Each row below holds a small network's activations on one input, seen along a few directions.
In each table, some parts of the input vary, and every possible input appears once, in random order.
A made-up example of a description, with smaller parts first: one of 6 places along a line, together with either a single point or one of 9 places along a line or (one of 2 separate values, together with one of 8 places around a ring).
Shared parts are said once, and a part with two or three values counts as separate values.
In the rows, zero is written as 128.

Other details of the inputs vary at random and push rows far along two fixed directions, the same in every table; ignore that.

Table:
r1: [175 195  65 143 140 120 112 179 101 129 123  95  89 150]
r2: [144 150  86 119 131 123 129 169 108 103 145 117  92 154]
r3: [129  70 134 106 152 136  90  90 166 176 123 152 159  76]
r4: [188 179 112 125  90  99 146 106 149 183 114  94 134 143]
r5: [162 175 114 124 124 142 149 154  95 120 126 113  85 174]
r6: [190 186  75 150 125 113 130 138 143 176 121  99 145 130]
r7: [126 115 108 101  92 117 140 114 117 122 133 116 189 113]
r8: [ 97  97 159 131 130 143 137 120 151  99 124 144 134 141]
r9: [ 73 103 152 139 134 119 130 147 128 132 135 153 121 108]
r10: [ 94  55 169 113 159 152 107 101 147 149 153 171 159  89]
r11: [150 109 155 108 115 147 138 103 163 185 108 124 149 117]
r12: [176 186 126 131  88  98 148 131 149 189  95 109 125 125]
r13: [ 94  99 154 132 124 125 119  92 135 102 143 134 111 129]
r14: [114 136 138 151 144 127 139 136 121  57 138 145 103 158]
r15: [ 81 136 151 148 130 119 143 147 119  71 129 124  98 166]
r16: [ 94 109 164 152 155 160 109 126 136 116 111 139 124 127]
r17: [165 131 130 131 127 128 127 107 137 122 130 128 115 127]
r18: [ 89 136 116 170 161 135 123 170 122  79 133 129 119 145]
r19: [ 79 105 137 146 126 101 127 124 138 113 148 163 133 111]
r20: [ 97 103 139 100 102 142 129  89 109  75 133 121 148 115]
r21: [164 174 127 141 136 131 154 168 107 111 115 110  90 162]
r22: [154 138 125  87  77 129 144  77 140 155 110 105 191 108]
r23: [138 102 130 133 146 125 125 113 170 176 114 135 173  97]
r24: [ 75  93 151 131 139 125 131 141 130 129 143 131 131 126]
r25: [113 124 114 128 158 127 115 165 107  72 152 141  92 139]
r26: [ 90 101 158 112 130 130 105 106 132 108 134 136 104 130]
r27: [ 83 129 119 136 135 107 113 166  98  81 150 152  79 132]
r28: [ 96 118  99 118 110 122 136 144  74  47 153 115 132 137]
r29: [146 150 100 146 139 111 145 152 126 103 147 130 124 143]
r30: [160 174 117 151 146 132 148 163 105 118  99 111  90 161]
r31: [100  95 119 155 154 139  99 117 136 105 146 144 129 109]
r32: [174 115 123 103 112 134 140 118 169 226 120 112 173 102]
r33: [100  58 170 112 157 151  85  77 158 129 113 169 138  94]
r34: [141 163 132 140  99 101 141 114 142 144 118 133 117 126]
r35: [134  70 129 126 146 130 104  76 168 170 132 150 164  76]
r36: [186 125 123 116 120 117 135 117 179 211 119 118 184  96]
r37: [ 78 126 127 150 137 108 141 168 116  82 147 124 114 158]
r38: [ 85 147 154 143 132 131 132 148  87  87 135 154  70 148]
r39: [186 155  81  72  82 114 126 130 105 171 120  83 168 112]
r40: [ 89 143 141 134 127 119 116 146 103  74 131 149  64 139]
r41: [205 172 100  99 103 127 130 127 135 171 111  98 109 144]
r42: [111 135 129 161 155 128 135 132 117  61 123 147 101 157]
r43: [167 123 129  99 108 121 122 101 148 242 133 114 166 101]
r44: [115 120 110 149 152 122 129 150 109  63 161 141  98 138]
r45: [106 114 103 144 138 126 134 148 112  67 162 136  99 148]
r46: [195 133 146 115 111 125 135  98 180 203 100 118 170 108]
r47: [175 208 100 165 127 125 136 170 117 123  99  93 104 171]
r48: [205 167 119 121 131 137 130 116 124 196  99 114 125 132]
r49: [168 120 118  75  81 129 141 115 133 211 106  91 211  89]
r50: [108 103 145 154 146 148  96 100 137  97 128 143 118 121]
r51: [ 97 138 116 158 169 150 112 165  92  92 145 136 100 146]
r52: [174 117 127 112 104 134 128  79 163 171 124 121 141 115]
r53: [191 197  68 139 109 106 167 190 118 140 124  88 115 173]
r54: [ 87 105 170 121 135 142 122 108 117 123 137 140 111 136]
r55: [160 165 117 123 138 128 124 153 107  92 125 120  79 155]
r56: [120 127 125 156 154 132 124 127 109  63 126 140  85 148]
r57: [ 96  93 139 143 169 141 127 140 132 122 126 146 131 116]
r58: [ 84 141 134 114 107 137 154 145  93  47 117 112 138 152]
r59: [172 152  97 114 122 132 142 149 116 173 139 115 126 142]
r60: [ 92  64 180 137 153 146 112  86 173 130 107 163 162 102]
r61: [ 91  61 172 121 127 146 121  69 176 121 135 164 162 112]
r62: [ 72  50 159 103 136 127  89  93 155 144 152 153 148  92]
r63: [ 91  56 158 123 170 153 102  96 143 154 136 171 157  89]
r64: [188 177  82 134  93  84 136 137 126 185 132 109 115 116]
r65: [ 89 134 120 165 167 146 123 175 108  90 132 126 105 143]
r66: [ 89  72 183 132 158 174  85  82 147 147 121 163 149 101]
r67: [ 80 136 130 146 140 119 130 169  84  96 153 155  85 139]
r68: [128 172 132 138 120 121 154 161 104 115 118  99  84 169]
r69: [190 145 123 114 122 140  89  96 158 202  96 113 143 106]
r70: [ 87  59 146 138 160 132 112  85 170 131 136 170 172  89]
r71: [ 89  54 173 121 157 147 118 113 163 147 140 160 164  87]
r72: [100 113 148 158 146 144 108 105 147  98 124 148 135 130]
r73: [153 199  89 151 108  84 157 190 109 135 123 108 101 152]
r74: [187 171 103  67  78 128 130 108 112 162 103  79 153 118]
r75: [123 149 103 145 119  95 142 148 120 115 149 117 122 154]
r76: [ 83 139 140 109 113 149 155 150  80  58 117 110 126 149]
r77: [182 158  95  79  86 127 142 133  93 185 123  87 177 117]
r78: [169 172 116 135  94 101 136 114 129 156 119 118  98 123]
r79: [199 141 145 103 121 141 126  97 147 211 112 123 147 110]
r80: [ 89 113 155  88 113 160 133 106  91  95 127 127 150 124]
r81: [ 78 144 158 150 130 124 144 159 104  84 121 143  75 145]
r82: [ 72  56 155  92 108 137 124 104 140 120 129 137 215  90]
r83: [137 144  93 140 125 116 150 150 128 106 148 126 125 154]
r84: [148 165  83 144 115  94 139 158  99 112 153  99  93 159]
Description of these inputs: one of 2 separate values, together with one of 6 places around a ring, together with either a single point or one of 6 places along a line.
Question: Changing only the place on the ring of 6 turns r3 into r23. The same change can be made to r69. Which row results?
Answer: r47
Question: Changing only the place on the ring of 6 turns r7 into r77. The same change can be made to r42. Which row results?
Answer: r48
Question: A walk changes only the place on the ring of 6. It starts at r44 and steps to r25. List the rest of the walk in order.
Answer: r10, r71, r36, r29
Question: Which other rows agree with r32 in the place on the ring of 6 and the choice among 2 separate values? List them by row number.
Answer: r9, r24, r49, r57, r65, r71
Question: Which other rows agree with r16 in the place on the ring of 6 and the choice among 2 separate values? List them by row number.
Answer: r11, r21, r30, r68, r76, r81

Table:
r85: [163 132  99 104 139 142 117 153 114 217 135 107 155 108]
r86: [140 167 137 111  83 116 167 140 116 128 120 107 119 145]
r87: [ 91  58 170 112 144 158  98  71 167 102 130 145 161 117]
r88: [128 159 114 172 158 137 104 146 119  65 126 130  76 162]
r89: [149 157  77 115 116 127 153 165  79  56 142 108 117 154]
r90: [115 100 178 151 144 145 105  77 173 151 112 169 128 107]
r91: [157 147  75 151 132  89 130 146 131 145 163 123 109 131]
r92: [ 82  97 117 159 178 142 129 157 108  31 141 151 123 137]
r93: [134 154 113 115 138 132 129 188  96 180 125 107 109 134]
r94: [ 98  91 184 114 116 128 140  98 165 148 122 148 159 116]
r95: [ 83 107 114 168 180 136 109 154 115  37 150 170 105 132]
r96: [127 136  98 122 179 162 118 189  67  85 139 131  97 145]
r97: [129 157 148 108  97 135 137  99  99 105 105 117 116 140]
r98: [136 156 107 126 106  98 154 162 130 144 130 105 134 151]
r99: [124 173 141 131 149 144 142 198  72 123 119 120  70 162]
r100: [ 36 114 140 121 112 113 134 153  83  50 144 134 116 136]
r101: [ 91 102 134 162 169 134  96 120 125  38 152 154  62 152]
r102: [131 152 133 167 146 118 131 132 116  77 134 147  46 167]
r103: [144 138 119 106 106 145 125 111 119  93 123 102 123 145]
r104: [166 133  95 115 107 108 142 127 145 181 143 104 180 124]
r105: [136 179 127 125 100 135 161 140  90  69 120 109  83 177]
r106: [137 174 122 165 132  93 148 165 115 101 136 136  51 164]
r107: [162 140 104 135 112  81 127 127 166 204 137 124 120 109]
r108: [156 131 131  88  95 141 106  74 127 141 103 102 155 112]
r109: [147 151  85 154 133 110 146 161 122 141 136 104 147 136]
r110: [164 124 129 134 136 146 113  95 163 157 101 109 150 119]
r111: [114  77 132  85 115 139 110  83 121 114 128 142 185  81]
r112: [155 141  94  94  82 108 134 113 112 172 132  97 181 104]
r113: [162 132  93  98  82 114 145 121 130 174 144  98 178 113]
r114: [142 133 157 140 120 122 148 119 161 181  99 127 149 115]
r115: [ 51  34 158 148 160 133  88  88 180 141 160 185 180  71]
r116: [181 150 150 104 137 165 120 120 120 209  97 117 117 124]
r117: [ 21  46 174 151 155 131 121 127 154  98 138 166 152 104]
r118: [ 94 106 172 130 135 146 136 101 138  87 124 148 121 149]
r119: [ 42  51 215  92 105 139 116  62 148 126 122 166 175  77]
r120: [146 136 128 112 162 173  98 143 103 137 115 113 102 140]
r121: [130 131 123 146 122 102 118 132 168 193 123 136 143 103]
r122: [180 155 141 140 121 135 143 100 157 183  89 114 137 128]
r123: [175 147  86 117 129 122 143 144 120 112 133 113 147 142]
r124: [147 140 114  96  72 105 150 128 141 183 127  98 160 115]
r125: [145 143 154 149 122 115 127 117 168 188 108 146 131 109]
r126: [161 124  89 142 152 110 117 128 134 112 150 144 108 120]
Question: What is each input in this table made of?
Answer: one of 6 places around a ring, together with either a single point or one of 6 places along a line
Question: Changing only the place on the ring of 6 turns r94 into r123. The same change can be made to r99. Which row results?
Answer: r96
Question: Changing only the place on the ring of 6 turns r105 into r103. The same change can be made to r122. Which row results?
Answer: r110
Question: A walk changes only the place on the line of 6. It starts at r111 and steps to r89. List the rest of the walk in order.
Answer: r123, r92, r95, r126
Question: Change only the place on the ring of 6 in r112. List by row number the other rows that result.
Answer: r97, r100, r108, r111, r119
Question: Change only the place on the ring of 6 in r107. List by row number the other rows that result.
Answer: r91, r101, r102, r106, r126
